A small network was trained on invented records. Each row is its activation on one of them, seen along a few directions.
Here are examples, each followed by its value of one field, Y.
Records without Y are marked none.
The largest differences between rows may come from other fields.
Strong random noise was added to every row along 3 fixed directions; ignore it. To show where, here is one row again and again, with new noise each time:
[-171 -386  -97 -257  -65  101   85  -92  -13 -159  134   56  420    4
   21 -119   71   51]
[-125 -129  -35 -143 -111  172  -26  -91  116  -54  113    4  230  -75
  -73  -12  148 -112]
[-158 -157  -11 -137 -133  186   24 -113   86  -17   74  -45  236  -65
  -44    9  171  -83]
[-218 -103  170   86 -151  225  135   -7   47  223  -92 -219   66  -51
  129 -104  209 -100]
[ -28  139   77  107  -50  176 -168  119  250   77  101   20  -43 -133
  -48 -186  113 -317]

[ 147  206 -126  -96   50   72 -431  154  354 -294  406  375   60 -166
 -250 -215  -40 -401]
y14
[-188 -245  236  331   55   24  335  192 -274  417 -381 -302 -129  113
  451 -335    1  184]
y12
[-116 -422  -61 -140   23   15  109   65  -61  -86   74  106  342   54
  100 -297  -23   84]
y3
[  64 -305 -366 -366  150  -68 -188  -76  -19 -407  271  371  377    4
 -184  -50 -123   75]
y9
[-267   78  202  120 -277  310  248 -329 -129  460 -402 -525 -183  -58
   49  483  388   54]
y8
[ -40 -202 -284 -447  -74   60 -166 -211  133 -442  383  260  443  -75
 -254   45   59  -72]
y13
[ -79   11 -105 -219 -151  178 -179 -159  221 -152  253   50  176 -133
 -228  150  189 -254]
y6
[   1  -28 -123 -216  -76  -22  105 -342 -168  -48 -126  -82   52   54
 -152  568   58  260]
none
[-238  -68  135  -15 -219  271   80 -128  107  140    1 -226  124  -99
   20   60  285 -146]
y1
[-285 -171  187   28 -185  206  172  -36   -2  126   -9 -232  130  -38
  203 -157  218  -74]
y13
[-136 -234 -148 -325 -153   92    7 -237   41 -230  209   40  364  -37
 -134  132  150   19]
y10
[ 125  101 -147 -104   31    3 -319  114  267 -260  355  318   69 -101
 -196 -184  -28 -283]
y10
[-416 -409   57 -292 -381  248  407 -470 -171   95 -118 -388  381   26
   54  410  401  217]
y10
[ -84  141  305  386  -81  111   97  246   48  388 -174 -217 -291  -17
  224 -269  110 -176]
y4
[ 131  435   14  125   12  114 -484  232  458  -99  351  204 -205 -235
 -195 -262   33 -566]
y7
[-136 -226 -255 -495 -275  158   48 -547   34 -215  124  -35  448  -45
 -388  610  288  101]
y2
[ -30   65  -98 -191 -114  185 -266 -101  295 -187  296  127  186 -175
 -278   74  162 -302]
y5
[-411   -8  198 -110 -449  500  166 -431  114  310 -103 -472   98 -158
  -93  498  597 -197]
y11
[  52  146  -15   20  -21  -52   47 -154  -92   65 -160 -113 -144   28
  -68  344    2  136]
none
[ 281  575  -44  290  175   67 -553  261  380   62  137  235 -433 -209
 -256 -147  -37 -502]
y9
[  29  313  197  427   11   55   50   82  -52  431 -353 -275 -453   -8
  109   51   70  -33]
y4
[   2  397  170  146 -191  136  -32 -114  157  240 -129 -212 -290  -95
 -136  340  195 -182]
none
[ 252    6 -345 -182  189 -140 -278  -11   36 -301  168  376   90   -1
 -289   72 -172   36]
y2
[   3  244  308  599  113   86   48  301  -18  558 -393 -263 -487  -19
  268 -293   24 -119]
y3
[-239 -372   87  -36  -76  122  213   31  -61   58    6 -121  278   26
  222 -282   98   45]
y1
[-178 -268  -32 -171  -88   78   82  -60   -3 -108  132  -36  270  -11
   75 -150   80    5]
y7
[-301   69  489  497 -169  264  219  244   51  593 -253 -490 -310  -52
  423 -355  270 -267]
y6
[ -28  150  193  291   18  153 -173  346  256  201   85   27 -190 -117
  105 -476   77 -411]
y9
[   7  -51 -145 -142   -1   80  -67 -157   -9  -69    5   38  104  -40
 -144  215   54   49]
y1
[-218 -308  255  238  -41   60  338  206 -157  320 -220 -224   32  102
  401 -417   57   83]
y2
[  49  158 -146 -201  -74  114 -344  -44  318 -265  371  226   94 -164
 -282   26   85 -347]
y7
[  54  138 -131 -101  -28   94 -322    8  309 -177  315  159   62 -156
 -251  -50   73 -346]
y6
[   6  -54  -98 -165    5   74 -216   73  192 -267  326  258  216  -89
 -107 -218   -3 -223]
y14
[ -80  134  141  149 -101  187  -86   90  200  189    5  -84 -117 -111
   -6 -126  169 -298]
y12
[-170  -75   55  -83 -148  191    7  -87   92  -18   94  -83  171  -85
  -10  -20  179 -121]
y14
[  29  523  246  446  -75  215 -105   53  176  491 -294 -311 -539 -158
  -46  171  207 -283]
y5
[-148 -146  108   95   15  153  -43  221  136   65  150    2   90  -71
  165 -506   88 -255]
y11
[ 178  130 -112   16  154  -18 -425  332  339 -231  382  417   -1 -124
 -139 -473 -130 -410]
y12
[  16  -85  -30   83  169  -48  -30  149  -82  -52    8   93    8   27
  166 -334 -131   36]
y13
[ -56  -93   79   89   58   52 -108  309  135  -46  214  143   44  -52
  177 -575  -35 -260]
y8
[ -89 -117   -1    2  -29   84   98  -95 -106  112 -152 -123   46    7
   34  112   71  107]
y5
[ -52 -492 -266 -381   46  -40   -2  -63  -18 -353  271  271  537   39
  -92 -176  -56  115]
y3
[   0   70    1   34    5   93 -215  162  231  -69  232  128    9 -123
  -34 -331   35 -315]
y8
[  42  -21  -84   50  188   36 -200  160   60  -50  111  156  -10  -52
   23 -295  -64 -143]
y11
[  17  265  251  387  -18   76  -92  328  179  277  -22  -67 -336  -65
  130 -344   59 -320]
y4

Which value of Y does each new row have?
[  28  307  -57   26  -76  170 -183 -240  138  122  -94 -112 -177 -139
 -276  418  197 -159]
y12
[ -62  -26  179  275   15   16   82  273   22  203  -53  -96 -119   14
  254 -448    3  -88]
y10
[ -63  118   97  163  -30  129  -25   25    7  198 -111 -135 -181  -68
   69  -18  100 -107]
y8
[ -55 -358  -14  100  212 -115  124  252 -216    7  -41   40  101  121
  338 -504 -193  154]
y6
[ 104  488   52  240   11  122 -260   14  191  179  -69  -82 -397 -154
 -135  127   83 -275]
y7
[ 179  476 -106   21  -16  141 -380 -110  247  -18   60   90 -242 -186
 -380  357   99 -270]
y14
[-336 -443  211   86  -73  150  284  135 -107  200  -64 -209  220   39
  383 -468  136   14]
y9
[-184   34   59  -57 -257  259   36 -250  133  170  -48 -245   48 -114
 -145  281  333 -150]
y12
[ 231  409  -21   72   44  -58 -340  145  303 -117  226  219 -219 -100
 -224  -19  -69 -317]
none
[  86   52 -213 -149  112   63 -312  -11  165 -220  254  247   79 -123
 -211  -49   -5 -201]
y11
[  99  175   61  189  115   10 -287  409  264  -51  250  228 -146 -100
   70 -569 -112 -384]
y7
[-232 -199 -155 -448 -284  284  -75 -421  170 -211  261  -10  437 -144
 -312  378  358 -147]
y9
[  14 -249 -211 -191  169   -4 -156   73   -7 -252  228  268  242  -13
  -21 -249  -99  -23]
y11
[-167  -86  125   12 -108  172   33   43   76   46   70  -68  105  -55
   99 -175  139 -147]
y14
[ -63 -266  -20  -36  102  -31  -41  259   43 -205  261  199  235    7
  200 -622 -112  -92]
y13
